Each row below is a small network's average activation on inputs in which a field has the value named, seen along a few directions.
Values that are neighbours, or in one group, have similar rows; names and order tell nothing.
In the rows, zero is written as 500.
Strong random noise was added to every row along 2 fixed directions; ignore it. To show where, here is one row again and again, with new noise each time:
[449 680 506 419 496 396 493 500 475 627 475 639]
[374 288 512 98 454 499 260 400 108 497 500 268]
[410 458 516 243 461 456 353 433 276 559 485 415]
[445 660 504 401 497 401 484 498 454 618 478 624]


Field VERO:
sesom: [591 334 454 648 452 426 492 347 664 505 419 416]
sivis: [519 233 450 309 404 525 474 331 471 516 428 418]
fidon: [560 315 378 525 594 435 502 446 436 418 441 607]
fele: [548 576 691 631 434 541 529 634 500 540 427 653]
gorof: [453 378 625 460 405 683 372 526 488 537 576 278]
peruf: [503 466 610 741 545 590 500 489 691 466 532 386]
vake: [521 547 615 512 403 462 484 609 509 535 415 573]
dutup: [585 557 606 521 323 739 361 496 416 649 498 239]
muvur: [607 430 393 705 512 389 466 455 598 404 516 466]
fop: [354 624 481 389 451 440 542 472 550 567 380 642]
tufan: [490 613 381 685 786 498 693 641 483 351 636 677]
pozi: [608 609 414 785 632 395 731 545 696 407 517 644]
lopo: [427 330 646 444 334 697 328 395 559 511 515 41]
poriz: [559 700 659 617 324 565 436 595 669 527 422 512]
rikel: [619 407 360 330 617 478 521 391 247 500 502 463]
dos: [430 55 473 40 479 524 263 451 46 309 443 242]
soro: [554 813 359 706 611 394 683 499 747 444 730 663]
luz: [387 564 493 601 544 597 671 573 737 506 606 549]
VERO is arranged as a ring.
Q: List every value one step from soro, in the order listed.
A: tufan, pozi
Q: List every value one step from fidon, in the order listed.
A: sesom, rikel
Q: List every value one step from poriz, in the order listed.
A: fele, dutup
Q: List every value one step from luz, in the order listed.
A: peruf, lopo
